A small network was shown many inputs. Here are its activations along a few directions, one row for each input.
Each table varies a few parts of the input and shows all the possible inputs, shuffled.
Descriptions start from the smaller parts, as in this example, which fits no table here: one of 2 separate values, together with either a single point or one of 9 places along a line or (one of 4 places along a line, together with one of 8 places around a ring).
Shared parts are said once, and a part with two or three values counts as separate values.

Other details of the inputs shift rows strongly along three fixed directions, in all tables alike. That doesn't count.

Rows:
x1: [-34  39  58  52  10 -33  46  59  40 -49   3]
x2: [ 39 -10 -49 -44 -24  24 -20 -13  27 -24 -27]
x3: [ 23  37   0   4  13 -49 -14 -11 -21 -49  20]
x4: [ 30 -28 -23 -38   5   2  10  -6   2 -11  18]
x5: [-24  20  29  35  17 -70   6 -27 -76 -20  44]
x6: [-30  49  67  83 -12 -11  -4  42  50 -39  11]
x7: [ 26   7  14  48  11 -75   5   2 -58 -57  22]
x8: [ 21   0 -35 -45   8 -18   4 -13   7   1   5]
x9: [  0  11  19  35  15 -25  46  22 -93  73   9]
x10: [ 33  -6 -26 -16  20  49  -4   5 -19  59 -52]
x11: [ 23  -6 -27 -43  19   6   6 -17   2 -13  17]
x12: [ 42 -44 -36 -48  -6  21 -12   2  29 -23  -9]
x13: [-49  64  65  39  12  50  38  79  16  36 -18]
x14: [ 39  -9 -23 -29   1  12 -25  -1  -7 -18  -3]
x15: [ 11 -20 -16 -29 -13 -13 -47 -20  14 -32  -8]
x16: [  6  12 -14   4  -4 -26 -36 -31  -9 -23  35]
x17: [ 36 -27 -31 -30 -17 -29 -12   7  18 -29  -5]
x18: [  7 -34  16 -12 -17 -26 -11 -23 -11 -33  -6]
x19: [ 34 -24 -36 -20 -26  -8   0  -9  12 -44  -7]
x20: [  3  10 -25 -15  10  42  40 -10 -24  53 -20]
x21: [ 17 -24 -36 -29  -2  58  42  -4 -18  76 -31]
x22: [-42  46  54  55   2 -12  20  23  81 -45  27]
x23: [-62   2  59  44  -6  33  27  65  33  31 -43]
x24: [-47  28  51 -23 -21  20  -5  23  95 -40 -27]
x25: [  2 -21 -35 -18 -12  -1 -52 -14  12 -36   5]
x26: [ 27  18 -35 -38 -19  -3 -12 -21  14 -37   4]
x27: [ -3 -51 -48 -46  -8  14 -18 -20  38  -9   9]
x28: [ -8   8  -6  22  14 -35  -4 -34 -26 -15  42]
x29: [-42   9  18  20  -7  86  -2  53  82  49 -54]
x30: [  9  22   8  26   7  22  -8 -20 -22  54  14]
x31: [-10 -24  -3 -48  16  56  19 -35 -17  81 -38]
x32: [ 10  -4  28  81  10   1  18  -4 -82  70  13]
x33: [-23 -23   1  41   3   8   2  12 -61  39   0]
x34: [ 26  20  -2   7 -11 -60 -23  10 -25 -44  13]
x35: [-10 -29 -52 -51   6  19 -22 -32  38 -11   9]
x36: [  1 -39 -16 -38  -8 -24 -12 -25  23 -25  12]
x37: [ -5  -1  14  50   0 -71   1 -21 -45 -39  62]
x38: [-18  16  -7  12   0 -28 -31 -17 -41 -20  37]
x39: [-32 -14  13  18 -20  30  -3  41 104 -28 -21]
x40: [-24  45  19 -20 -17   6   1  58  98 -31 -19]
x41: [-15   2  -2 -21   7  35 -11 -10 -24  67 -22]
x42: [ -1 -11  22  -1   3  36  -3 -15 -66  74 -41]
x43: [ -3 -44   2 -46  -2  41  18 -22   1  58 -32]
x44: [ 18  -7   9  31  -5 -47  -1 -29   0 -33  54]
x45: [ -2  33  16  41  48  -9  45  -2 -92  58   0]
Each input here is: one of 5 places around a ring, together with either one of 4 separate values or one of 5 places along a line.
The inputs of x9 and x8 match in every part but the place on the ring of 5. If x27 is changed in the same way as x9 into x8, which row does it become?
Answer: x35
The inputs of x6 and x32 match in every part but the place on the ring of 5. If x10 is changed in the same way as x6 into x32, which row does it become?
Answer: x7
Change only the choice among 4 separate values in x40. List by row number the other rows that result.
Answer: x3, x13, x26
Change only the choice among 4 separate values in x10. List by row number the other rows that result.
Answer: x2, x14, x34
